A small network was shown many inputs. Here are its activations along a few directions, one row for each input.
Each table varies a few parts of the input and shows all the possible inputs, shuffled.
A made-up example of a description, with smaller parts first: one of 4 places along a line, together with either a single point or one of 9 places around a ring or (one of 3 separate values, together with one of 8 places around a ring).
Shared parts are said once, and a part with two or three values counts as separate values.

A family of inputs:
x1: [-32 -16 -11  71  74 -22  24 -31 -38 -63 -40  17 -34  63  44  23  21]
x2: [ 28  15   8 -69 -72  26 -29  27  34  58  47 -21  27 -64 -48 -22 -24]
x3: [-34  -3  53 -23  11  13 -75 -19  21  53  57 -56 -17 -43 -75  37 -41]
x4: [-23  29  52 -58 -49  37 -75  17  35  64  34 -47  11 -31 -48  23 -29]
x5: [  7  -6 -40  42  31 -35  64  -3 -16 -49 -68  48  16  47  44  -1  30]
x6: [ 30 -16 -61  41  20 -34  85   1 -18 -58 -55  55  15  30  52 -24  34]
x7: [ 49   8  12 -69 -86  41 -18  40  17  50  71 -17  14 -65 -15 -55 -17]
x8: [  0  26  32 -66 -60  25 -50  26  38  68  31 -30  24 -48 -54   1 -27]
x9: [-39  15  59 -36 -10  35 -92  -8  16  54  64 -63 -28 -30 -53  28 -33]
x10: [ 54 -18 -60  36   4 -19  91   7 -35 -63 -32  60  -2  28  78 -58  41]
x11: [-24 -32 -20  80  96 -44  35 -44 -32 -61 -39  22 -28  48  25  33  20]
x12: [-15  -2 -22  51  41 -23  41 -12 -22 -53 -68  33   1  66  50  16  26]
Changing only one part turns x12 into x4. The same change can be made to x10. Which row results?
> x7
What is each input in this table made of?
> one of 2 separate values, together with one of 6 places along a line
Change only the choice among 2 separate values in x3. List by row number the other rows that result.
> x11

A family of inputs:
x13: [ -40   26   92  -90  -64   60 -121   24   61  109   86  -91   18  -69
  -91   42  -63]
x14: [-22 -21 -13  60  76 -33  26 -46 -21 -47 -33   9 -29  34  18  27  16]
x15: [-38   4  10  35  58 -36  -6 -22  -4  -2 -57   9  -6  55  -5  41   2]
x16: [ -26    5   80  -78  -45   52 -111   10   46   98  118  -89    0  -89
  -99   27  -63]
x17: [ 54   3 -26 -41 -53  10  13  21   4  23  36   7  15 -38  -4 -51   3]
x18: [ 65   5 -41 -26 -67  15  68  46  -1 -18 -24  47  38  -2  57 -66  26]
x19: [ 75 -15 -46 -17 -49  10  72  33 -10 -21  12  42  18 -26  45 -79  21]
x20: [-23 -18   1  43  69 -34   2 -42 -12  -6 -19   4 -25  28 -13  27  -4]
x21: [ -3 -45 -39  91  79 -30  66 -29 -56 -95 -36  37 -24  57  70   4  29]
x22: [-37   7  -1  44  60 -29   2 -29 -16 -27 -57   9 -10  50   4  42  11]
x23: [-23 -15  -8  50  77 -40   6 -36 -15 -16 -22   5 -28  28  -2  26   4]
x24: [ 64 -16 -62  -1 -37 -17  86  29   2 -23 -15  47  33 -26  27 -61  11]
x25: [-35  25  64 -63 -41  32 -95   9  49  83  42 -60  14 -55 -87  44 -38]
x26: [-20 -24 -30  86  66 -24  65 -16 -50 -99 -70  44  -9  80  83  15  42]
x27: [ 39  26 -22 -52 -71  17  10  34  17  29   2  12  35 -17   6 -36   8]
x28: [-39  13  61 -30  -7  46 -88  -3  -4  45  87 -65 -55 -33 -38   2 -35]
x29: [ 49  19 -19 -37 -69  17  24  38   1   9  -1  29  22  -2  37 -49  20]
x30: [ 53   5 -56  -9 -55 -12  82  43  12 -21 -53  51  55  -2  40 -47  16]
x31: [-34  -1 -10  53  62 -29  19 -33 -19 -53 -71  13  -7  59  24  45  19]
x32: [-20   3  58 -53 -23  25 -87  -5  42  81  75 -63  -7 -75 -89  27 -42]
x33: [-10 -32 -36  82  81 -31  57 -32 -40 -79 -34  32 -28  51  52  11  25]
x34: [-43  29  42 -47 -26  23 -86  -3  36  62  23 -49   1 -17 -63  44 -31]
x35: [ 61  -2 -25 -28 -50  12  29  25  -9   6  35  24   2 -26  25 -62  16]
x36: [-18 -29 -15  79  79 -31  40 -38 -34 -69 -35  23 -35  44  36  14  23]
x37: [-30  -9 -12  72  66 -28  34 -25 -33 -75 -72  27 -13  68  43  32  26]
x38: [-26   6  35 -38  -7  17 -80 -14  24  55  58 -51 -19 -42 -72  28 -37]
x39: [ 59   2 -16 -57 -66   4  13  26  28  44  39   8  35 -62 -22 -52  -5]
x40: [-22 -11 -23  78  67 -27  50 -18 -39 -84 -71  38 -11  77  65  24  34]
x41: [ 47  24 -13 -67 -85  10   8  41  35  44   4  14  58 -41 -16 -37  -1]
x42: [-54  34  69 -38 -25  52 -97  10   5  50  53 -64 -37 -10 -31  16 -32]
Changing only one part turns x25 into x32. The same change can be made to x22. Which row results?
> x23
What is each input in this table made of?
> one of 2 separate values, together with either one of 4 places along a line or one of 5 places along a line or one of 6 places along a line
A walk changes only the place on the line of 6. It starts at x26 and steps to x40. List the rest of the walk in order.
> x37, x31, x22, x15
A walk changes only the place on the line of 5. It starts at x41 and steps to x27. List the rest of the walk in order.
> x29, x18, x30
